Each row below holds a small network's activations on one input, seen along a few directions.
In each table, some parts of the input vary, and every possible input appears once, in random order.
A made-up example of a description, with smaller parts first: one of 4 places along a line, together with either a single point or one of 9 places around a ring or (one of 2 separate values, together with one of 5 places around a ring).
Shared parts are said once, and a part with two or three values counts as separate values.

Other details of the inputs shift rows strongly along two fixed directions, in all tables alike. That doesn't count.
To show where, the next rows are all for the same input, with only those details redrawn:
[-56 -18  19  -4 -49  71  42 -20   4  12 -13]
[ 25   7  20  -1  23 -50 -17  -3  -5  -2 -12]
[ 12 -20  22   9  -1 -27   8   8  52 -17 -23]
[ 19 -15  21   6   7 -37   2   8  39 -13 -22]
[ 25   6  21  -1  25 -48 -18  -3  -4  -3 -11]
[ 25   7  21  -1  24 -49 -18  -3  -5  -2 -12]
[ 26   6  21  -1  24 -49 -17  -3  -4  -2 -11]

A family of inputs:
r1: [ -1 -35 -20  18   8 -38 -21  40  43 -32  -2]
r2: [ 15  27  -3  -2  -8  49 -28 -15 -50  22  15]
r3: [-17 -36  22   8 -31  21  36   6  63 -14 -27]
r4: [  0 -26 -17  26  25 -39  -8  57  52 -35  -4]
r5: [-62 -42 -41  -2 -43  70  25 -11  20  15  13]
r6: [-12  28  18  -6 -32   1 -15 -24 -57  21  18]
r7: [-29  -5 -34  -8  -7  11 -29 -12 -52  12  24]
r8: [ 38  30  -5   4   7  15 -41  -5 -44  13  11]
r9: [  4  28  -2 -21 -10  64 -23 -18 -51  26  19]
r10: [-16  11 -38  -8  31   2 -18  -8 -36  28  29]
r11: [-24  27 -17 -18  17  21  38 -26 -59  12  13]
r12: [ 13 -27   2  13 -35  58  12  19  75 -17 -13]
r13: [-10  28 -17 -14  10   4  28 -25 -47   2  30]
r14: [-41  -3 -17  -2 -25  50  75   3  16  -5 -23]
r15: [ 12  42 -11  -4  17 -34   1 -19 -37  -6  26]
r16: [ 13  21  18  -5   2 -32 -22 -19 -41   9  17]
r17: [ 20  -7  22  11   0 -41   5  23  44 -12 -40]
r18: [ 52 -11   4  -5  10  -1 -20  23  59 -15  -3]
r19: [-53 -29 -27  12 -14  57  42  31  31   8  10]
- What is each input in this table made of? => either one of 5 places along a line or one of 6 places around a ring or (one of 2 separate values, together with one of 4 places along a line)
- Start at r7 and move only the place on the ring of 6, one step at a time. The first step leads to r5. Which rows follow, in order? => r10, r19, r4, r1
- Change only the choice among 2 separate values in r17. List by row number the other rows that result. => r14

A family of inputs:
r20: [ 24  15   1   0  36 -55 -19   4 -19  -4   1]
r21: [ 40  -1  14   4  20 -44 -21   7  19 -10 -13]
r22: [ -9 -30 -16  12 -17  21  15  21  54 -18  -2]
r23: [ -1  -8  -5   2   5 -24   4   2  14  -6   0]
r24: [-18 -11  11  -1 -30  39  16  -7  14   3 -12]
r25: [-11 -32 -17   9 -15  19  12  16  53 -13   2]
r26: [-31   0 -16  -2 -15  51   9  -1 -19  11  10]
r27: [-12  -9 -10   3  -4  20   8   9  11   2  -1]
r28: [  4   4   5  -2  20 -30   0   2  -7  -2  -5]
r29: [  8  34  14 -10  11  -8 -29 -21 -68  21  14]
r30: [  5  35  10 -14   9  -1 -28 -26 -76  26  12]
r31: [-17  14  -2 -10 -18  49  31 -19 -17   9   6]
r32: [ 33 -13  -1  12  23 -67  -6  23  46 -28 -10]
r33: [-15   1  13  -3 -26  31   8 -10  -6   7  -3]
- What is each input in this table made of? => either a single point or one of 5 places along a line or (one of 2 separate values, together with one of 4 places along a line)
- Start at r21 and move only the place on the line of 5, one step at a time. The first step leads to r24. Which rows follow, in order? => r30, r33, r29
- Change only the place on the line of 4 in r26. List by row number the other rows that result. => r22, r25, r27
